Each row below holds a small network's activations on one input, seen along a few directions.
Each table varies a few parts of the input and shows all the possible inputs, shuffled.
Descriptions start from the smaller parts, as in this example, which fits no table here: values(3) and (point or line(9) or (line(6) and ring(8))).
Shared parts are said once, and a part with two or three values counts as separate values.
(in the rows, 128 means zero)

Other details of the inputs shift rows strongly along two fixed directions, in all tables alike. That doesn't count.

Table:
x1: [148  94 193  69 101 103 163 157 112  76 153 152]
x2: [ 88 106 163 122  62  16 157 174 183 139 198 113]
x3: [149 155 124 129 167 188  97 102 117 130  89 131]
x4: [136 124 188  92  74  95 148 169 132 100 191 140]
x5: [119 152 105 154 138 151 103 102 135 164 123 107]
x6: [138 142 209  86 104 143 157 140  84  71 170 117]
x7: [164 140  80 138 138 164 138 164  80  96 110 135]
x8: [114 123 106 145 119  78 109 143 193 169 123 138]
x9: [153 162  94 125 146 149 131 143  70  87 109 108]
x10: [114 131 106 153 151 175 127  88 110 133 111 111]
x11: [118 112 102 135 135  97 121 131 168 164 112 149]
x12: [176 138 141 130 149 208 116 132 103 116 123 161]
x13: [157 158 145 128 154 180 106 108 105 120 119 129]
x14: [108 136 110 127 145  90 114 105 156 160 104 123]
x15: [ 73  89  62 180 121  67 118 117 189 196 114 121]
x16: [105 118 119 137 138 128 125  97 118 132 110 114]
x17: [111 105  88 166 136 158 132 115 139 152 121 132]
x18: [134 119 168  87 127 113 143 116 108  97 125 123]
Description of these inputs: values(2) and (point or ring(8)).
The inputs of x7 and x9 match in every part but the values(2) part. If x15 is changed in the same way as x7 into x9, which row does it become?
Answer: x16
Which other rows does x4 become when the values(2) part takes its other values? List them by row number.
Answer: x5

Table:
x19: [134 140 105 157 155 185 110 123 143 165 114 151]
x20: [111 135  94 158 149 118  87  98 175 202  86 109]
x21: [ 99 132 141 112  86  42 170 156 123 100 169  84]
x22: [151 109 168 108 167 229 132  91  75  83 102 166]
x23: [ 99 128  41 176 152 112 128 123 142 152  84 103]
x24: [ 96  91 166 102  88  44 142 150 176 137 147 128]
x25: [122 126 139 149 148 184 106  84 145 135 124 143]
x26: [120 153  94 163 143 147 125 136 119 119 115 110]
x27: [169 132 154 107 153 240 145 118  65 111 123 152]
x28: [105 113  64 163 151 122 118 119 175 193  95 142]
x29: [143 158  70 143 152 153  96 115 104 140  93 121]
x30: [166 150 115 137 149 233 113 132  62  90 112 152]
x31: [118 150  75 156 156 114  98 109 173 201  97 125]
x32: [172 122 181  57 108 166 163 167  40  21 147 160]
x33: [148 125 164 118 101 101 138 167 138  98 168 142]
x34: [101 130 190  94 101  34 125 113 165 122 161 121]
x35: [150 108  77 158 155 164 122 127 127 141  92 146]
x36: [106 156 132 107 104  16 141 156 144 106 150  84]
x37: [103 121  94 176 135 142  92 107 193 197 107 121]
x38: [111 107 134 128  80  26 151 156 164 143 176 109]
x39: [127 116 137 142 158 207 122  70 101 137 114 132]
x40: [126 124 150  94  82  87 156 155  93  89 173 116]
x41: [135 134 137 115 103  35 125 153 163 131 151 118]
x42: [161 111 249  50  96 170 167 146  65  58 171 137]
The inputs of x21 and x42 match in every part but one. If x23 is changed in the same way as x21 into x42, which row does it become?
Answer: x24
What is each input in this table made of?
Answer: values(4) and line(6)

Table:
x43: [164 114 182 103 135 234 146 114  71  80 131 155]
x44: [117 120  86 148 129  94 132 136 138 135 123 117]
x45: [150 139 103 133 139 149 121 144 113 123 109 126]
x46: [105 154 167 110 139 112 114  76 129 130 126  92]
x47: [162 126 150 105 123 191 158 143  58  63 136 136]
x48: [172 155  55 172 187 249  92 108  79 141  69 142]
x49: [150 124 165  83 114 152 160 157  67  52 146 143]
x50: [104 132 119 151 119  80 109 129 198 178 139 129]
x51: [106 123  90 157 118 106 138 141 130 146 136 108]
x52: [132 147 148 106  95  63 142 175 141  99 166 124]
x53: [114 109 158 128 113 132 141 127 134 135 152 131]
x54: [139 117 208  76  92  89 141 157 141  97 167 141]
x55: [ 70 100  90 163 117  65 114 111 202 195 126 123]
x56: [143 124 125 128 150 177 118 109 129 150 108 148]
x57: [163 146  37 173 195 243 104 102  89 159  56 138]
x58: [104 165 166  90 107  45 137 119 112  89 150  76]
x59: [119 115 105 157 153 151 109 103 153 172  94 141]
x60: [ 90 122  59 170 123  42 120 137 181 180 112 109]
x61: [107 124 117 149 115  74 102 122 189 180 138 131]
x62: [148 104 231  60  97 113 162 150 106  58 178 153]
What is each input in this table made of?
Answer: values(2) and (point or line(9))
Which other rows agree with x44 in the values(2) part? List them by row number.
Answer: x45, x47, x48, x49, x51, x52, x57, x58, x60
Which other rows does x43 become when the values(2) part takes its other values? List them by row number.
Answer: x47

Table:
x63: [152 138 187  79 133 160 146 130  85  87 138 135]
x64: [106  95 142 121 113 100 140 117 143 139 138 132]
x65: [107 120 141 132 103  83 137 150 165 130 153 135]
x66: [164 156  49 135 153 162 133 160  57  92  83 115]
x67: [112  94 156 115  84  72 149 153 153 128 172 141]
x68: [131 110  95 168 154 180 113 120 151 155  99 148]
x69: [ 98 133  87 172 123 108 117 126 171 162 130 112]
x70: [149 143 184  82 134 154 132 119  85  71 139 141]
x71: [116 111 169  97 105  52 130 129 163 116 149 135]
x72: [131 133 143 124 155 194 129 109  99 104 110 135]
x73: [163 150 136 132 144 193 129 132  89 117 125 123]
x74: [172 158 101 102 133 133 150 171  44  37 120 126]
x75: [108 109  97 150 143  97 115 108 180 189 102 122]
x76: [121 129 189  82 100  61 138 133 136  92 161 135]
x77: [105 110 145 127 123  99 133 125 158 129 129 132]
x78: [ 98 140  88 152 133  93 105 104 163 179 108  98]
x79: [152 145 115 132 150 197 110 126 103 135 109 140]
x80: [119 138  65 140 115  69 156 179 107  88 123 104]
x81: [157  95 170 103 118 181 148 140  96  95 145 162]
x82: [116 116 181  83  94  49 139 146 154 117 154 129]
x83: [146 151  22 160 158 138 135 153  86 126  81 105]
x84: [140 131  90 161 157 167  97 111 142 155 101 150]
x85: [131 128 108 143 162 158 102  92 134 145  93 141]
x86: [175 122 198  79 119 159 137 149  96  62 152 169]
x87: [117 126 145 113 124  91 135 124 147 144 131 125]
x88: [168 125 169 100 130 173 141 148 102 102 137 158]
x89: [138 110 132 136 162 198 123 104 120 122  93 147]
x90: [146 149 151 113 118 133 124 134 112  95 151 133]
x91: [102 128 103 142 133  91 109 110 167 177 107 118]
x92: [139 124 169 107 125 170 147 114  73  88 141 117]
x93: [150 125 146 113 124 144 123 145 126 124 130 149]
x94: [167 134 181  90 123 167 147 151  94  92 146 154]
x95: [148 151 154 119 120 131 124 137 108  95 151 124]
x96: [131 110 174  92  86  59 138 167 161 120 164 141]
x97: [120 134  89 169 153 179 113 118 137 152 108 133]
x98: [138  95 127 132 153 199 129  96 106 133 100 147]
x99: [141 115 108 149 145 207 126 113 103 141 113 150]
x100: [120 133 180 111  87  80 151 164 133  86 180 114]
x101: [ 97 111 135 123 114 100 139 114 135 139 143 118]
x102: [117 113 182  86  98  50 149 146 155 121 158 129]
x103: [103 111 133 128  94  85 141 142 147 140 166 126]
x104: [126 137 201  79  91  59 157 149 121  91 174 102]
x105: [156 148 114 140 150 198 122 122 102 134 115 130]
x106: [114 131  94 152 125 100 108 132 170 180 119 128]
x107: [108 111 103 142 135  93 107 112 177 181 102 123]
x108: [126 149  99 149 157 157 101  86 123 141 100 117]
x109: [ 96 135  90 148 138  94 104 107 166 183 106 108]
x110: [123 118 188  97  71  76 162 162 115  88 195 115]
x111: [107 141  80 165 135  99  99 117 170 172 124 124]
x112: [ 86 131  96 162 132  99 118 105 167 160 117 102]
x113: [ 85 116  84 163 126 102 121  94 156 177 121 101]
x114: [158 142 127 132 152 191 111 118 105 115 114 156]
x115: [140 150  94 159 145 167 104 122 121 155 108 112]
x116: [ 88 105  97 155 127 100 125  99 160 178 118 120]
x117: [120 111  88 161 134 105 114 130 184 192 115 133]
x118: [111 142  85 157 121  99 106 128 165 176 125 109]
x119: [ 97 130 166 117  99  59 144 137 147 107 160  98]
x120: [160 141 165  99 130 173 140 146  93 100 143 144]
x121: [151 150 143 118 150 185 119 111  83 110 107 113]
x122: [115 145 140 126 122  84 119 113 135 121 139 103]
x123: [110 118 117 142 103 110 136 130 138 143 154 118]
x124: [134 127 139 130 157 196 128 106 105 112 101 143]
x125: [146 121 124 146 152 204 123 127 118 121 109 156]
x126: [101 137 107 141 126  81 123 112 162 169 125  99]
x127: [150 132  46 147 146 171 150 150  50  90  96 117]
What is each input in this table made of?
Answer: line(5) and (point or (values(2) and line(6)))
The inputs of x82 and x64 match in every part but the line(5) part. If x109 is changed in the same way as x82 into x64, which row does it become?
Answer: x101
The inputs of x83 and x127 match in every part but the line(5) part. If x75 is changed in the same way as x83 into x127, which row does it become?
Answer: x98
Which other rows does x91 become when the line(5) part takes its other values? List them by row number.
Answer: x76, x87, x116, x124
A walk changes only the line(5) part. It starts at x110 and steps to x100. List the rest of the walk in order.
Answer: x73, x115, x95

Table:
x128: [ 90 116  65 184 134 112 127 107 152 183 118  99]
x129: [145 121 156 104  97 100 154 169 117 112 165 132]
x130: [113 105 162  90 105  71 165 143 120  88 143 116]
x131: [117 117  68 152 137  99 119 134 152 178 100 129]
x132: [120  87 193  98  90  81 140 144 181 150 165 162]
x133: [140 121  93 141 162 215 132  95  76 120  94 133]
x134: [101 106 148 111  84  58 154 143 131 113 167 108]
x135: [105 141  75 167 157  96  95 107 182 165  89 116]
x136: [118 119 146 106  89  58 149 161 141  87 169 138]
x137: [193 144 198  58 147 192 139 140  64  64 115 150]
x138: [121 121  80 155 148 122 121 130 148 131  95 133]
x139: [162 126 205  76 113 209 175 149  38  40 159 136]
x140: [ 91 134  78 162 143 103 106  82 159 183 106 101]
x141: [117 145 165 120  97  60 130 149 157 108 175 119]
x142: [155 131 104 140 165 211 122 124  82  93  90 158]
x143: [154 149 134 140 169 240 120  86  69 118 103 121]
x144: [134 138 156  91 104  70 130 143 142 128 154 128]
x145: [ 97 131  97 147 150  98 114  91 157 166  92  99]
x146: [104 145  69 171 146 103  92 103 175 170 109 121]
x147: [107 129 183  85 105  62 143 127 125 100 152 113]
x148: [188 147 197  62 143 193 135 140  57  67 123 156]
x149: [ 86 142  86 175 135 118 110  97 164 191 116  88]
x150: [140 146 189  85  90  92 143 165 130 112 174 121]
x151: [128 141 184  87 108  74 132 149 129  75 156 138]
x152: [133 123 158 101  85  89 158 180 129 116 171 126]
x153: [131 115 148  90  87  57 154 167 135 114 165 135]
x154: [122 115  69 149 141  98 123 134 160 174  91 123]
x155: [108 122  56 185 133 117 106 124 160 163 112 123]
x156: [119 144 105 155 131 114  98 118 154 143 125 120]
x157: [ 83  82 110 168 142 135 112  79 190 202 114 135]
x158: [132 113 145 103  85  66 146 168 135 122 163 128]
x159: [150 138 113 149 145 214 130 140  93 100 120 142]
x160: [102  95 117 170 136 137 104 104 197 177 119 160]
x161: [166 138  99 161 168 245 122 122  77 103 102 149]
x162: [142 120  96 141 176 228 128  96  66 117  77 136]
x163: [175 153 130 131 162 220 112 116  87 134 108 136]
x164: [127 150 187 101  93  94 138 160 136  84 178 124]
x165: [124 138  97 146 126 100 101 122 160 182 120 113]
x166: [154 144 130 133 165 237 112  83  67 115  96 123]
What is each input in this table made of?
Answer: values(3) and (point or (values(2) and line(6)))
The inputs of x129 and x161 match in every part but the values(3) part. If x150 is changed in the same way as x129 into x161, which row does it become?
Answer: x164
Which other rows does x145 become when the values(3) part takes its other values? List them by row number.
Answer: x135, x137
Which other rows does x130 become when the line(6) part takes its other values? List them by row number.
Answer: x128, x133, x134, x139, x162
Which other rows does x144 become when the values(2) part takes its other values? List them by row number.
Answer: x153
Which other rows does x166 become when the values(3) part takes its other values? List them by row number.
Answer: x156, x165
